Each row below holds a small network's activations on one input, seen along a few directions.
Each table varies a few parts of the input and shows all the possible inputs, shuffled.
A made-up example of a description, with smaller parts first: one of 8 places around a ring, together with either a single point or one of 11 places along a line or (one of 3 separate values, together with one of 4 places along a line).
Shared parts are said once, and a part with two or three values counts as separate values.
In the rows, zero is written as 128.

Other details of the inputs shift rows strongly along three fixed directions, in all tables alike. That doesn't count.

Rows:
r1: [153 101  47 180 158  89  91 169  83 170 141]
r2: [167 139 157  26  72 145  96 139 121  64 145]
r3: [ 55  57 186 145 110 223 203  64  99 158 131]
r4: [ 51  41 142 157  92 195 142  67  74 137 167]
r5: [148 167  73 148 153 119 117 180 101 115  97]
r6: [159 154  88 178 207 112  98 198 136 157 110]
r7: [178 161  58 132 159 119 118 145  89 121  98]
r8: [184 138 123  27  67 138  97 104 127  67  99]
r9: [110 103 137 148 168 151 122 143 141 124 103]
r10: [133 137 114 149 181  89 106 185 131 113 105]
r11: [ 85 239 209 201  66  29 144  56 230 143 179]
r12: [166 134  98 153 198 106 143 124  80 114 143]
r13: [ 32 114 133 133 124 176 178  76 109  98 121]
r14: [188 107 164  21  66 139 104 129 154 133 100]
r15: [127 165  98 147 165 115  96 189 124 129 102]
r16: [  4 101 156 126 123 191 168  88 127 108 125]
r17: [136  61  95 165 224 161 156 171 108 156  93]
r18: [161  81  70 147 140  86  90 154 100 144 139]
r19: [118 241 177 208  69   9 136  83 173 107 126]
r20: [183 134 149  22  58 158  94 134 146 155  98]
r21: [116 240 152 196 102  16 157  29 165 126 155]
r22: [166 118 116 118 149 101 156 150 150 167 139]
r23: [140 120 142 149 175 130 127 173 136 128 162]
r24: [191 111 176  34  69 161 107 144 159 110 155]
r25: [161  90 112  32  41 127  66 119 139 113 169]
r26: [ 56 101 145 177 188 158 161 143  90 122 144]
r27: [167 149 110 142 152 130 116 161 142 168 107]
r28: [ 47  79 156 126 108 211 193  68 151 138 132]
Each input here is: one of 4 places along a line, together with either a single point or one of 6 places along a line.
Question: The inputs of r11 and r9 match in every part but the place on the line of 4. If r13 is changed in the same way as r11 into r9, which row does it become?
Answer: r19
Question: Which other rows agree with r20 in the place on the line of 4? List them by row number.
Answer: r1, r5, r6, r7, r15, r27
Question: Which other rows does r26 become when the place on the line of 6 takes its other values? List them by row number.
Answer: r2, r3, r12, r23, r24

Rows:
r29: [ 94 112 126 102 138 170 145 127 104  95 116]
r30: [157 137 134  88  65 111  97 124 153 131 146]
r31: [107 108 132 122 114 161 168  78 104 128 120]
r32: [136 105  59 142 210 133 128 191  99 134 101]
r33: [147 100  92 153 181 126 157 131 104 146 112]
r34: [129 123 109 123 126 134 107 118 111 111 124]
r35: [160 134 166  77  90 130 104 135 156 133 134]
r36: [ 87 142 174 176 117 120 158  78 158 140 147]
r37: [190 180  88 179 180  24  98 175 132 133 139]
r38: [135  92 123 122 141 132 124 144 129 133 136]
r39: [190 185  96 181 173  41  99 182 130 147 123]
r40: [ 81 135 168 174 104 108 156  79 136 142 156]
r41: [159 152 141  69  83 128  91 144 144 106 105]
r42: [140  72  74 140 190 143 130 182 102 155 130]
r43: [144 157 136  81  92 109 105 128 133  92 133]
r44: [171 175 116 202 143  21 124 141 136 154 174]
r45: [148  89 104 146 210 158 140 184 107 154 126]
r46: [176 144 140  86  90 125 121 113 139 137 112]
r47: [ 84  95 130 173 139 139 160 105 104 143 148]
r48: [ 77 137 162 174 102 113 152  83 152 158 142]
r49: [104 108 117  78 127 183 128 138 124 106  96]
r50: [125 138 103 119 129 127 113 136 126 124 114]
r51: [178 167 120 191 145  22 115 151 153 155 162]
r52: [ 85 104 111 154 164 152 144 125 103 115 107]
r53: [150 148 143  66  95 125 101 136 150  87 116]
r54: [ 91 108  88 150 153 163 135 119  99 133 111]
r55: [ 90 138 162 187  90 118 146  81 132 156 141]
r56: [167 148 132  80  84 119 122 107 150 135 117]
r57: [142  91 106 129 133 135 120 140 115 131 142]
r58: [ 77 125 122 160 169 162 169 121 102 105 120]
r59: [161 159 150  66  93 149 101 149 150  96 107]
r60: [107 116 121  81 126 191 132 138 129 100 101]
r61: [159 131 161  84  82 121 101 136 152 135 135]
r62: [ 84 163 151 187  98 123 135  73 124 139 120]
r63: [113 139 136 118 129 150 135 125 137  95 113]
r64: [ 87 136 170 184  95 117 148  85 138 158 139]
r65: [150 137 166  89  87 110 110 117 167 122 146]
r66: [163 111  99  87 170 159 111 194 109 113  94]
r67: [110  83 134  84 126 182 132 131 132 136 126]
r68: [ 87 147 175 172 117 120 163  79 144 136 159]
r69: [153  97 110  89 161 160 122 170 134 136 132]
r70: [104 108 108 114 125 164 123 109  88 105 128]
r71: [ 85  98 142 164 159 147 166 109 113 142 145]
r72: [146 156 131  88  89 107  98 119 125  98 139]
Question: The inputs of r33 and r46 match in every part but one. If r34 is changed in the same way as r33 into r46, which row does it become?
Answer: r62
Question: The inputs of r58 and r63 match in every part but one. If r47 is changed in the same way as r58 into r63, which row does it become?
Answer: r51
Question: What is each input in this table made of?
Answer: one of 4 places along a line, together with either a single point or (one of 2 separate values, together with one of 5 places along a line)
Question: Which other rows does r50 become when the place on the line of 4 takes its other values? List them by row number.
Answer: r37, r39, r72
Question: Which other rows agree with r49 in the place on the line of 4? List them by row number.
Answer: r30, r32, r42, r48, r50, r54, r56, r60, r67, r69
Question: Which other rows does r51 become when the place on the line of 5 takes its other values? List them by row number.
Answer: r36, r38, r57, r65
